These are the activations of a small neural network, seen along a few directions. Each row is one input.
In each table, some parts of the input vary, and every possible input appears once, in random order.
A made-up example of a description, with smaller parts first: one of 2 separate values, together with either a single point or one of 11 places around a ring or (one of 4 places along a line, together with one of 8 places around a ring).
Shared parts are said once, and a part with two or three values counts as separate values.
In the rows, 128 means zero.

Other details of the inputs vary at random and push rows far along two fixed directions, the same in every table; ignore that.

Table:
R1: [134 129  91 149 133 145 127 115 108 116 128]
R2: [133 112 143 129 129 103 100 106 144  90 112]
R3: [141 135  88 124 140 158 132 139 141 125 120]
R4: [152 120  92 125 109 168 124 141 139 130 122]
R5: [132 123 107 147 137 138 130 116 110 117 126]
R6: [133 126  95 150 134 148 119 127 103 114 125]
R7: [ 97 161 205 107 117 115 174 154 120 203 151]
R8: [152  90 113 148 133 110 101 123 193  84  91]
R9: [155  94 111 139 141 107 105 129 191  78  86]
R10: [141 128  86 133 136 152 117 136 144 142 132]
R11: [121 150 104 131 129 150 138 133  79 150 138]
R12: [ 96 101 231 105 133  55 130 111 152 122 112]
R13: [140 130 106 136 127 152 127 133 147 132 125]
R14: [129 151 106 129 127 163 135 142 127 169 153]
R15: [119 149 110 139 127 158 138 133  81 147 144]
R16: [144  77 118 142 135  88  93 122 152  63 101]
R17: [108 159 104 124 122 154 140 114  94 145 152]
R18: [ 88 154 197 114 123 111 178 123  89 183 158]
R19: [115 152 107 135 126 158 148 112  91 148 151]
R20: [140  98 129 131 136 101 109 129 181 113 101]
R21: [152  82 114 139 133  91  90 115 155  61 107]
R22: [120 135  91 127 130 151 111 108 115 114 133]
R23: [115  93 237 116 125  50 134 128 148 111 127]
R24: [131 130 103 133 121 127 119 136 107 109 139]
R25: [148 141  96 132 126 152 109 118 106 109 139]
R26: [131 152 101 121 129 155 135 141 125 173 146]
R27: [109 100 239 120 129  62 145 139 181 145 109]
R28: [147 148  91 130 121 142 108 121 106 110 139]
R29: [141 132  89 133 130 156 124 132 142 136 124]
R30: [128 129  83 141 135 149 128 105 109 120 130]
R31: [143 145  93 134 127 158 129 140 145 123 126]
R32: [139 131  90 137 130 159 118 136 145 134 132]
R33: [138  92 132 134 139 107 108 130 180 112 105]
R34: [116  97 232 114 124  42 133 131 148 109 125]
R35: [153  90 113 139 136 101 102 121 192  90  83]
R36: [121 136  87 137 128 153 121 105 116 113 135]
R37: [110 157 111 122 124 165 130 114  95 140 154]
R38: [135 130  87 138 121 146 117 132 103 107 143]
R39: [137 138  86 136 125 150 119 138 145 135 130]
R40: [120 139  94 132 125 153 112 108 118 111 136]
R41: [ 94 157 206  93 123 119 153 126  86 180 157]
R42: [127  98 137 146 138 104 123 103 144  95 110]
R43: [141 141  87 137 123 151 125 135 143 132 125]
R44: [100 154 204 106 123 114 168 155 123 207 160]
R45: [130 135  81 137 133 144 129 104 109 121 127]
R46: [ 96 159 209  99 121 123 154 126  88 176 160]
R47: [146 137  96 127 128 144 108 117 106 112 136]
R48: [135  97 132 130 130  88 109 128 136  88 112]
R49: [138 146 105 115 100 167 145 149 118 162 137]
R50: [ 82 150 204 107 125 123 170 121  92 180 162]
R51: [151  87 137 128 112 117 117 136 175 105  98]
R52: [138 133 103 137 128 148 125 135 147 134 122]
R53: [132 141 107 118 126 134 108 110 112 117 126]
R54: [115  97 241 110 142  67 153 145 179 131 105]
R55: [130  97 132 137 135  92 109 128 134  92 102]
R56: [122 150 102 130 131 149 145 121  84 152 140]
R57: [143 134  91 133 123 149 115 125 106 106 147]
R58: [150 120  99 115 109 149 127 139 142 136 114]
R59: [105  94 230 131 135  49 138 133 140 122 105]
R60: [150 101 129 141 134  92 109 132 196  78  85]
R61: [145  82 130 146 136  98  98 126 199  88  95]
R62: [138 137 106 111 107 172 145 146 116 164 137]
R63: [142 142  86 130 135 163 132 140 142 123 125]
R64: [102 147 210 108 127 123 167 153 122 206 162]
R65: [143  78 117 153 147  92 104 105 154  74  88]
R66: [130 127  85 140 132 147 116 133  99 115 129]
R67: [129  86 129 134 140  84 100  96 166  72  91]
R68: [119 146 109 135 126 158 135 140  81 140 148]
R69: [121 168 110 117 117 153 124 119  90 142 151]
R70: [136 128  89 138 124 148 117 133 102 107 142]
R71: [131 156 105 115 118 146 134 131  86 141 159]
R72: [101 161 205  97 127 118 183 159 119 191 148]
R73: [126 153 104 124 126 162 140 140 123 167 139]
R74: [135 161 116 122 119 156 127 125  87 140 157]
R75: [109 163 107 120 120 156 130 117  95 141 153]
R76: [ 94 151 200 117 126 108 176 133  84 183 153]
R77: [115 100 233 103 142  56 153 143 178 135  99]
R78: [130 129  93 145 127 145 117 132 104 110 131]
R79: [130  92 136 145 141  99 113 123 133  97 100]
R80: [128 158 102 122 123 156 141 139 123 168 136]
R81: [ 80 148 201 102 127 119 169 121  90 185 159]
R82: [133 161 111 123 126 170 147 145 124 152 142]
R83: [128 101 134 143 131  91 110 132 136  88 107]
R84: [145 140 109 122 126 131 111 118 110 115 131]
R85: [157 100 109 136 138 101 106 128 192  79  82]
Description of these inputs: one of 5 places around a ring, together with either a single point or one of 6 places along a line or one of 10 places around a ring.
Changing only the place on the ring of 5 turns R41 into R53. The same change can be made to R30. Which row results?
> R45
Changing only the place on the ring of 5 turns R56 into R76. The same change can be made to R26. Which row results?
> R44
Changing only the place on the ring of 5 turns R54 into R72. The same change can be made to R37. Which row results?
> R75
Which other rows does R36 become when the place on the ring of 10 takes its other values? List them by row number.
> R1, R2, R15, R19, R23, R38, R40, R74, R78
Which other rows does R47 become when the place on the ring of 5 takes its other values? List them by row number.
> R25, R28, R74, R84
A walk changes only the place on the line of 6. It starts at R63 and steps to R31. List the rest of the walk in order.
> R8, R27, R61, R14

Table:
R86: [147 125  39 147 125 184 110 124 123 115 130]
R87: [151 132  45 137 117 178 114 121 124 110 119]
R88: [138 106 165 131 133  90 122 136 174 114 109]
R89: [124  96 180 117 125  97 139 126 152 123 107]
R90: [132 109 182 112 120  92 129 130 164 123 110]
R91: [ 86 175 199 100 119 130 173 131  42 188 184]
R92: [136  92 166 133 138  81 119 130 175 110  99]
R93: [130  96 164 138 134  93 129 132 164 115 105]
R94: [137  90 167 118 126  85 118 122 171 107  94]
R95: [154 152  39 140 133 171 109 141 137 111 127]
R96: [156 127  34 142 125 176  97 123 132 112 125]
R97: [159 144  39 129 119 178 103 127 138 102 124]
R98: [ 93 225  74 112 126 227 174 115  41 218 194]
R99: [ 86 171 198 101 117 127 172 132  43 189 185]
R100: [132 102 160 129 140  84 125 136 166 118  99]
R101: [132 116 169 125 134  95 126 141 169 120 118]
R102: [152 142  42 137 122 180  99 132 136 113 136]
R103: [120  94 167 133 131  69 112 110 125  85 115]
R104: [ 70 181 193 106 130 139 181 116  81 213 174]
R105: [101 153 179 113 129 131 179 152  99 190 150]
R106: [137  93 161 129 127  93 109 129 177 108 108]
R107: [149 134  42 151 133 166 115 133 130 110 115]
R108: [ 84 179 198 102 120 135 170 132  37 192 181]
R109: [138 107 157 130 137  87 121 138 175 109 101]
R110: [127  82 167 136 128  92 118 126 168 110 104]
R111: [145 133  52 148 131 153  94 106  92  78 129]
R112: [119  92 167 136 132  70 111 113 126  86 114]
R113: [151 135  37 151 132 181 118 129 123 114 127]
What do these inputs look like to the network?
> either one of 2 separate values or one of 6 places along a line or (one of 4 places along a line, together with one of 5 places along a line)
Which of the alternatives is R108?
> one of 6 places along a line
A walk changes only the place on the line of 6. It starts at R112 and steps to R103. List the rest of the walk in order.
> R99, R91, R111, R108

Table:
R114: [135 139  64 138 128 153  88 106 117  96 131]
R115: [111 170 153 102 114 163 149 136 108 183 174]
R116: [120 180 145  93 110 155 156 159 107 178 159]
R117: [122 150 153 130 126 130 162 161 127 170 131]
R118: [138 113 127 115 105 126 127 132 119 125 131]
R119: [102 154 143 105 119 160 163 116  94 190 150]
R120: [119 102 171 137 140  97 137 119 177 129 115]
R121: [129 154  35 136 118 206 146 111  93 158 144]
R122: [119 125 163 118 120  91 127 137 109 127 140]
R123: [147 128  46 168 138 156 109 121 113  82 115]
R124: [167  84  92 155 139  97  84 116 145  39  91]
R125: [100 126 183 121 132 123 163 147 134 176 148]
R126: [166 126  53 137 117 158  97 136 139  99 138]
R127: [150  83 105 133 120 121  81  98 172  66  91]
R128: [124 113 175 124 131  92 118 118 175 127 119]
R129: [107 155 155 119 146 131 152 103  99 153 144]
R130: [129 132 193  99 119  90 147 159 144 149 130]
R131: [128 143 129 109 106 156 156 146  74 172 154]
R132: [128 124 196 115 136 101 148 162 141 156 119]
R133: [137  92 180 133 137  99 126 146 158 124 115]
R134: [175  77  87 150 133 110  82 132 176  62  97]
R135: [128  96 175 148 132  93 133 143 165 128 114]
R136: [102 120 161 132 143 107 151 125 118 126 129]
R137: [102 122 160 134 143 103 141 112 125 140 129]
R138: [104  99 157 123 126 118 150 129 134 143 117]
R139: [116 120 192 118 129  80 139 143 101 141 139]
R140: [116 132 196 112 117  84 148 134 106 125 144]
R141: [155  68  84 163 129 117  94 118 169  64  74]
R142: [141 161  46 113  99 208 124 128  79 140 156]
R143: [124 183  45 131 131 190 112 108  79 148 157]
R144: [124 175  42 138 137 192 120 105  80 152 153]
R145: [164  64  86 153 128 117  91 121 162  62  78]
R146: [ 97 154 120 131 139 150 154 134  79 170 157]
R147: [123 115 181 118 124  82 120 118 135  90 123]
R148: [124 178  39 146 137 200 142 102  79 142 152]
R149: [109 154 189  94 114 124 143 144 141 171 141]
R150: [151 119  45 159 136 151  95 130 107  91 118]
R151: [124 106 173 126 140  94 127 114 176 132 114]
R152: [120 119 122 153 136 116 126 133 113 123 121]
R153: [148  97  88 151 143 108 108 118 204  79  76]
R154: [127 101 181 135 140  86 129 132 127 100 110]
R155: [134 129 144 117 111 129 120 140 141 131 142]
R156: [141 127  63 132 118 161 102 101 135 107 114]
R157: [151  88  79 154 144 109 104 133 201  69  75]
R158: [109 141 169 119 136 104 130 104 124 126 130]
R159: [139 181  43 122 130 196 138 129 116 161 144]
R160: [107 171 144 106 117 150 134 137  70 165 172]
R161: [117 165 151 107 126 129 146 136 139 167 136]
R162: [147 107 173 117 131  85 129 156 159 122 108]
R163: [103 138 205 110 127 102 133 114 120 124 140]
What do these inputs look like to the network?
> one of 5 places along a line, together with one of 10 places around a ring
Changing only the place on the line of 5 turns R119 into R151. The same change can be made to R145. Which row results?
> R133
A walk changes only the place on the line of 5. It starts at R158 and steps to R143. List the rest of the walk in order.
> R156, R128, R161
Which other rows does R137 become when the place on the ring of 10 takes its other values? List them by row number.
> R114, R122, R139, R143, R144, R146, R150, R152, R160
Which other rows does R116 become when the place on the line of 5 takes its other values? List them by row number.
> R142, R147, R155, R160

Table:
R164: [140 151  72 141 133 162 123 141 140 136 136]
R165: [141 129 103 141 134 147 135 148 138 135 122]
R166: [ 97 129 233 102 133  74 140 119 119 142 138]
R167: [138 160  98 125 129 152 131 136 138 146 133]
R168: [126 171 109 105 100 187 157 157  87 192 164]
R169: [145 139 101 116 111 159 128 140 135 142 139]
R170: [126 125  65 145 142 170 130  98 163 137 106]
R171: [161  58  95 150 127  84  68 103 168  23  77]
R172: [119  81 223 119 128  48 105 106 164  81 104]
R173: [ 66 118 239 116 142  83 171  89 126 174 128]
R174: [111 125 240  95 116  87 149 143 159 163 133]
R175: [157 104  70 153 144 103  75  94 158  41  92]
R176: [132 145  92 134 133 152 138 149 133 143 130]
R177: [ 98 109 241 110 122  70 152 139  99 156 138]
R178: [141 136  79 125 116 155 111 114  96 107 144]
R179: [104 189 108 125 129 169 152 130  57 177 182]
R180: [168  92  65 153 132 137 103 138 169  80  90]
R181: [138 126  71 156 136 148 113 121 102  95 127]
R182: [133  66 219 122 126  53 127 151 186 120  90]
R183: [155  89  69 161 135 122  92 113 132  55  98]
R184: [ 94 184 117 123 127 167 167 140  47 184 176]
R185: [126 191 106 100 121 187 150 146  99 188 169]
Changing only one part turns R184 into R176. The same change can be made to R181. Which row results?
> R165
What do these inputs look like to the network?
> one of 2 separate values, together with either a single point or one of 10 places around a ring
Which other rows does R178 become when the choice among 2 separate values takes its other values? List them by row number.
> R169
